Each row below holds a small network's activations on one input, seen along a few directions.
In each table, some parts of the input vary, and every possible input appears once, in random order.
A made-up example of a description, with smaller parts first: ring(5) and (point or ring(11) or (values(3) and line(4))).
Shared parts are said once, and a part with two or three values counts as separate values.
In the rows, zero is written as 128.

Other details of the inputs vary at random and push rows far along two fixed directions, the same in every table; ignore that.

A family of inputs:
x1: [211 118 229 149 142 151 124  79  67 140 151]
x2: [ 88 128 121  63 145 127 147 141  83 133 120]
x3: [124 160 137 108 123  76 164 104 155 110  88]
x4: [152 131 111 189 147 203  67 181 172 164 156]
x5: [133 175 122  92 161 100 184 123 145 132 120]
x6: [ 75 151 147 121 130 124 157 123 140 106  74]
x7: [117 135 111  61 131 125 168 134  85 131 124]
x8: [ 95 146 139 123 147 104 159 103 150  89  82]
x9: [193 136 234 128 115 149  98 110  49 148 143]
x10: [ 69  80  29  89  73 133  82 136 176 145 161]
x11: [ 90 150 145 111 150 115 166  90 150 111 121]
x12: [168 125 238 143 126 141  69 128  46 128 102]
x13: [179  59 107 184 112 162  42 141 153 124 143]
x14: [124  66  10 103  71  96 108 131 201 125 133]
x15: [207  81 115 153  92 143  58 127 158 165 184]
x16: [103 126 113  95 109  95 163 125  75 127 112]
x17: [192 133 108 210 119 126  70 153 175 163 156]
x18: [127 169 116 109 171 126 195 107 141 123 122]
x19: [ 67 172 133 123 137  97 144 132 112 129 100]
x20: [198 168 218 205 167 131 135 107  87 137 121]
x21: [ 79 102 122 112 134 118 170 133  81 125 102]
x22: [ 99  96 115 115 151  98 172 114  90 109 110]
x23: [203  69 101 185  98 159  62 123 154 134 150]
x24: [204 165 232 188 151 138 119  95 106 118 103]
x25: [110 105 113  80 173 129 177 123 100 113 123]
x26: [107 187 122  89 144 125 170 135 123 132 117]
x27: [ 99 173 137 105 106 101 150 116 132 109  85]
x28: [ 84 107 145  80 111 102 172 183 104  35 157]
x29: [174 159 226 204 182 134 117 123  85 128 114]
x30: [122 166 142  95 126  87 171  91 155 130 127]
x31: [178 187 224 185 141 131 108 135  69 147 117]
x32: [162 190 231 152 177 163  93 149  77 152 126]
x33: [ 72 167 146 106 121 103 129 121 131 110  81]
x34: [128 111 114  98 126  70 178 114  98 129 115]
x35: [152  69 121 167  99 192  50 148 145 162 172]
x36: [ 60 114  17 161 108 137 119 162 204 141 131]
x37: [174 126 103 192 164 184  68 162 181 148 165]
x38: [ 99  96 134  84 137 116 164  89 111 111 130]
x39: [ 90 111 121  78 156 149 175 143  91 130 114]
x40: [ 70 154 153 109 134 134 165 110 141 128 113]
x41: [ 99  81  12 100  55 121  95 143 176 123 129]
x42: [123 106 107 116 136  95 190  97  93 119 117]
x43: [106 121  23 134  97 132 131 102 233 135 164]
x44: [210  84  84 167 138 184  81 144 145 158 181]
x45: [218  90  92 150 128 158  69 160 149 167 178]
x46: [169 148 128 176  90 165  50 139 170 163 171]
x47: [ 69 172 152  94 124 113 136 108 133 131 118]
x48: [ 67  79   7 118  86 117  89 160 156 143 144]
x49: [ 84  98 136  94 117 124 155 122 101 105  83]
x50: [ 75 162 157 108 125 101 174 185 145  36 149]
Each input here is: values(2) and (point or (values(4) and ring(6))).
The inputs of x35 and x40 match in every part but the values(2) part. If x44 is changed in the same way as x35 into x40, which row does it become? -> x18
The inputs of x22 and x29 match in every part but the values(2) part. If x14 is changed in the same way as x22 into x29, which row does it become? -> x3
Which other rows does x36 become when the ring(6) part takes its other values? List them by row number. -> x17, x19, x20, x29, x31
Which other rows does x45 become when the values(4) part takes its other values? List them by row number. -> x14, x15, x34
Which other rows does x13 become when the values(4) part takes its other values? List them by row number. -> x22, x25, x38
A walk changes only the ring(6) part. It starts at x8 and steps to x6. List the rest of the walk in order. -> x33, x27, x3, x24
Which other rows does x12 become when the values(2) part takes its other values? List them by row number. -> x33

A family of inputs:
x51: [110 134 141 100 120 101 154 102 111 118 109]
x52: [ 94 137 137  86 136 126 153 128  95 131 117]
x53: [121 139 129  98 140 112 169 101 111 135 112]
x54: [ 93 133 138  94 130 119 149 124  96 124 107]
x55: [120 129 139 103 132 103 167 113 117 104 114]
x56: [128 108  60 125 122 137 119 125 165 153 145]
x57: [105 127 143 105 126 102 159 123 109 103 112]
x58: [192 117 153 172 151 161  95 138 120 148 155]
x59: [195 118 154 175 143 158  94 138 121 145 152]
x60: [130 107  65 129 106 127 115 122 167 143 142]
x61: [104 132 143 100 118 101 151 111 107 119 105]
x62: [161 213 250 182 178 137 133 128 109 120 108]
x63: [132 102  66 135 114 129 123 134 168 127 149]
x64: [169 111 171 174 125 160  73 153 111 130 145]
x65: [103 102  76 126  97 135  98 139 156 135 135]
x66: [100 172  77 163 119 134 104 139 215 141 129]
x67: [ 95 128 139  98 138 120 157 136  98 107 114]
x68: [105 103  71 121 119 149 110 164 151 129 154]
x69: [118 134 139  97 124 102 159 101 115 121 107]
x70: [185 114 169 178 123 148  77 139 120 128 149]
What do these inputs look like to the network? -> values(2) and (point or line(9))
Which other rows does x60 become when the line(9) part takes its other values? List them by row number. -> x51, x52, x53, x54, x56, x61, x65, x69
